Each row below is a small network's average activation on inputs in which a field has the value named, seen along a few directions.
Related values have similar rows: they may be neighbours, one step apart, or belong to one group.

Other fields vary at random and push rows far along one fixed direction, the same in every table; ignore that.

D, 9 values:
d2: +1.96 -2.22 +0.01 +5.43 +0.56 -3.34 -4.03 -1.45 +3.24 +1.25 -2.13
d3: -0.24 +0.18 +0.68 -2.62 +0.17 +2.97 +3.49 +1.29 -1.16 -0.84 +0.86
d4: +3.31 -5.86 +2.87 +5.12 +3.17 -1.67 -2.94 +3.17 +2.70 +2.38 +0.68
d5: +0.02 -0.89 +0.53 -0.30 +0.28 +1.96 +0.81 +0.68 +0.35 -0.43 -0.32
d6: -3.25 +6.29 -3.24 -5.27 -2.74 -0.05 +1.94 -0.93 -3.81 -1.53 +1.30
d8: -0.51 +1.21 -1.06 +0.04 -0.47 -1.65 -1.13 -1.96 +0.34 -0.73 -0.82
d7: -3.72 +5.81 -1.29 -7.75 -1.78 +5.90 +6.80 -0.99 -3.61 -2.61 +1.41
d9: +0.52 -2.04 +1.69 -0.47 +0.86 +2.09 +1.84 +2.26 -0.63 +0.41 +1.32
d1: +1.90 -2.47 -0.19 +5.83 -0.05 -6.20 -6.78 -2.08 +2.59 +2.10 -2.31
The values of D form a line.
Which values are neighbours of d1? Give them in the order they are listed. -> d6, d8
Which values are neighbours of d9? Give them in the order they are listed. -> d3, d4

S, 10 values:
s5: -0.91 +0.55 +0.14 -1.38 -0.90 +2.47 +2.46 -0.41 -0.74 -1.08 -0.38
s6: -5.71 +9.21 -4.16 -9.26 -3.99 +3.00 +5.21 -0.89 -6.56 -3.05 +3.00
s7: -1.22 +1.83 +1.10 -4.34 +0.88 +3.76 +4.91 +2.93 -2.32 -1.29 +2.61
s9: +2.45 -4.50 +1.87 +2.59 +1.73 -0.54 -1.26 +3.59 +0.67 +1.61 +1.24
s1: +0.20 +0.12 -0.10 +0.45 -0.01 +0.46 -0.41 -0.94 +1.04 +0.14 -1.67
s8: +2.35 -4.90 +2.60 +5.42 +1.86 -1.65 -3.59 -0.06 +3.17 +1.81 -1.71
s3: +0.07 -1.28 +0.98 -1.14 +0.97 +2.03 +2.00 +1.17 +0.01 +0.11 +0.93
s4: +0.64 +1.11 -0.75 +1.14 -0.49 -0.78 -0.51 -1.35 +1.02 -0.21 -0.76
s2: +1.12 -1.19 -1.06 +2.31 -0.07 -3.30 -3.80 -1.98 +1.74 +0.40 -1.89
s10: +1.00 -0.96 -0.62 +4.19 +0.00 -5.45 -5.01 -2.07 +1.97 +1.55 -1.38
The values of S form a line.
A walk along S starts at s6 and steps to its neighbour s10. Put s5, s9, s4, s2 in the order it reaches them. -> s2, s4, s5, s9
How many steps from neighbour to neighbour lead from s1 to s3, at the fewest? -> 3

N, 16 values:
n11: +2.15 -2.97 +2.48 +3.00 +1.33 +0.28 -1.15 -1.44 +3.36 +1.31 -2.32
n3: -3.14 +6.06 -3.50 -4.85 -3.41 +3.58 +3.61 -0.23 -3.35 -1.97 +0.42
n14: +1.43 -2.16 +0.46 +0.76 +0.47 -0.17 -0.16 +3.34 +0.22 -0.10 +1.66
n12: +3.72 -7.65 +3.05 +8.22 +1.95 -2.89 -5.46 -1.26 +5.80 +2.61 -3.76
n7: +1.21 -3.14 +1.84 +2.71 +1.54 +0.39 -0.83 -1.28 +1.99 +0.31 -2.60
n1: -1.45 +5.22 -2.32 -1.71 -0.99 +1.61 +1.21 -0.30 -0.57 -1.84 +0.14
n15: +0.18 -1.60 +1.39 -0.02 +0.32 +1.90 +1.64 -1.30 +1.51 -0.43 -1.63
n10: -1.49 +0.22 +0.91 -0.50 -0.20 -2.70 -1.59 -1.25 -1.50 +0.62 +0.24
n16: -4.08 +6.01 -1.81 -8.88 -1.01 +7.30 +8.16 +2.91 -5.32 -2.36 +5.14
n2: -2.77 +2.59 +0.35 -4.86 -1.19 -0.18 +1.70 -1.23 -3.20 -0.65 +1.42
n8: +2.40 -3.11 +1.06 +3.74 +1.79 -1.06 -2.27 +3.27 +0.58 +1.74 +1.02
n13: +3.42 -5.03 +1.12 +5.52 +2.76 -3.16 -3.62 +3.31 +2.57 +1.69 +0.05
n4: -1.31 +0.47 +0.02 -3.53 -0.23 -1.38 -0.27 -1.39 -1.55 +0.08 +0.47
n9: -2.14 +6.96 -3.82 -4.78 -2.83 +3.78 +3.82 -0.87 -3.12 -3.36 +1.79
n6: -1.46 +1.68 +0.32 -3.28 -0.45 -2.08 +1.89 -1.17 -2.63 +0.79 +0.55
n5: +3.34 -3.53 -1.53 +8.46 +0.15 -5.21 -6.68 -1.11 +5.21 +1.56 -2.60
The values of N form 4 separate groups.
List the group mates of n2, in the order listed. -> n10, n4, n6
List the group mates of n12, in the order listed. -> n11, n7, n15
List the group mates of n16, in the order listed. -> n14, n8, n13
